A small network was shown many inputs. Here are its activations along a few directions, one row for each input.
Each table varies a few parts of the input and shows all the possible inputs, shuffled.
A made-up example of a description, with smaller parts first: line(4) and (point or (values(2) and ring(5)) or line(11)).
Shared parts are said once, and a part with two or three values counts as separate values.

Table:
row 1: 3; 32; -22; -2; -21; -11; -12; 40; -5; -38; -30; -71; 54; 46; -15; -64; -11; -24; 30; -32
row 2: -18; 19; -48; -17; -10; -12; -23; 20; -27; -50; 5; 3; 79; 30; -18; -55; -32; -27; 56; -13
row 3: 17; 30; -44; 16; -42; -22; 10; 33; -41; -15; -9; 5; 38; 23; 5; -71; -15; 19; 40; -52
row 4: 33; -9; 63; 33; 25; -48; -20; 26; 26; 69; 1; 28; 9; -31; 17; -27; -41; 27; 58; -35
row 5: 30; 14; -36; -17; -22; 19; 10; 40; 7; 14; -34; -25; 27; 26; 2; -1; 24; 18; 2; 7
row 6: 39; 47; 20; -1; 14; -23; 13; 36; -4; 39; 12; 29; 48; -26; 27; -30; 0; 21; 15; -28
row 7: -28; -25; 3; -30; 29; 16; -6; -29; -2; -25; 20; 64; -17; -7; 10; 57; 2; -31; -63; 21
row 8: -18; 20; -27; -33; 7; -10; -21; 34; -17; -21; 15; 13; 105; 5; 7; -24; -2; -25; 42; 4
row 9: 21; 31; -28; 1; -20; -13; 16; 49; -26; 15; 8; 10; 62; -2; 27; -42; 11; 19; 26; -34
row 10: 12; -27; 55; 75; -11; -15; -3; -9; 34; 23; 12; 29; -58; -61; 14; 18; -2; 38; 20; -15
row 11: 3; -45; 70; 21; 28; -1; 8; -16; 18; 20; -17; -35; -63; -36; -21; 21; -14; 62; -15; 3
row 12: 14; 15; 32; -21; 15; 42; 45; -7; 0; 3; -17; -35; -51; -33; -2; 16; 11; 29; -38; 3
row 13: -15; 8; -37; -9; -54; 28; 16; -25; -11; -23; -33; -68; -62; 22; -17; -26; 7; 20; -29; -14
row 14: -4; -7; 43; -30; 35; 62; 3; -36; -17; -19; 5; -9; -42; 7; -16; 24; 18; -23; -58; 46
row 15: 20; 17; -56; 2; -43; 14; -1; 24; 3; -13; -44; -33; 5; 54; -19; -29; -1; 18; 12; -10
row 16: -10; 13; -12; 14; 12; -19; 21; -16; 1; 2; 20; 72; -18; -26; 48; 42; -7; -13; -23; 22
row 17: 31; 47; 41; -26; 38; -21; -4; 36; 13; 13; -19; -36; 62; -9; -8; -19; 17; -20; 11; -6
row 18: 8; 13; -23; 22; -60; 12; 38; -15; -11; 1; 12; -4; -16; -9; 27; 18; 36; 12; 2; -22
row 19: 33; -3; 79; 0; 60; -50; -42; 25; 25; 41; -27; -43; 20; -22; -34; -4; -17; -16; 64; -16
row 20: 48; 28; 11; -19; 21; 10; 21; 33; 25; 30; -26; -1; 11; 5; -1; 10; 13; 20; -2; 10
row 21: -28; -39; 10; 65; 47; -33; -16; -18; 37; 26; 25; 78; -52; -33; 28; 34; -16; 8; 10; 10
row 22: -5; 12; -37; 41; -84; 1; 35; -37; -16; -14; 4; -7; -30; 21; -1; -12; 18; 15; 7; -34
row 23: -7; 5; -17; -25; -27; 48; 32; -2; -8; -5; -22; -60; -43; -5; 2; 5; 29; 16; -31; -5
row 24: -47; -31; -46; -29; -14; 27; -10; -15; -19; -24; 27; 30; -7; 8; 0; 50; 8; -44; -57; 24
row 25: 20; -37; 44; -4; 68; -56; -49; 5; 28; 25; 11; 27; 48; -35; -17; -21; -32; -31; 67; 6
row 26: 32; -32; 57; 12; 41; -17; -11; 25; 52; 49; -32; 4; -21; 6; -18; 15; -19; 40; 39; 4
row 27: -11; -56; 65; 16; 58; 33; -38; -56; 6; 6; 1; -16; -53; -3; -28; 33; -13; 10; -28; 36
row 28: 29; 27; 19; 27; -25; 8; 40; -10; 6; 5; 22; 16; -29; -46; 32; 25; 16; 20; -8; -15
row 29: -33; 0; -52; 11; -29; -13; 28; -15; -21; 1; 18; 43; -1; -1; 38; 32; 2; -18; -17; 20
row 30: -28; -9; -30; -27; -34; 43; -22; -43; -23; -49; 12; -55; -55; 57; -27; -9; 10; -15; -41; 36
row 31: -32; -79; 23; 19; 58; -10; -39; -47; 28; 1; 24; 58; -37; -15; -9; 49; -19; -8; -33; 11
row 32: -21; -19; -7; -39; -8; 58; -5; -25; -25; -32; 10; -40; -37; 33; -9; 14; 32; -27; -49; 45
row 33: -47; 4; -66; 27; -53; -23; 31; -36; -25; -11; 17; 35; -18; 26; 3; 2; -14; -11; -5; 8
row 34: 7; 31; -3; -22; -1; -12; -5; 52; 2; -8; -19; -64; 78; 17; 5; -29; 19; -22; 17; -13
row 35: 5; 28; 19; -39; 41; -28; -27; 12; 6; 2; 11; 42; 92; -20; 4; -25; 1; -26; 29; 13
row 36: -54; -24; -63; -14; -35; 16; -13; -34; -20; -39; 35; 15; -25; 35; -35; 25; -18; -33; -50; 14
Describe the family of inputs behind these rows. -> line(4) and (values(4) or ring(5))
The inputs of row 9 and row 3 match in every part but the line(4) part. If row 23 is changed in the same way as row 9 into row 3, which row does it become? -> row 13
A walk changes only the line(4) part. It starts at row 2 and steps to row 8. List the rest of the walk in order. -> row 35, row 25
Which other rows agree with row 26 in the line(4) part? List them by row number. -> row 4, row 10, row 11, row 19, row 21, row 25, row 27, row 31
Change only the values(4) part in row 6. List by row number the other rows that result. -> row 17, row 20, row 35
A walk changes only the line(4) part. It starts at row 31 and steps to row 7. List the rest of the walk in order. -> row 24, row 36
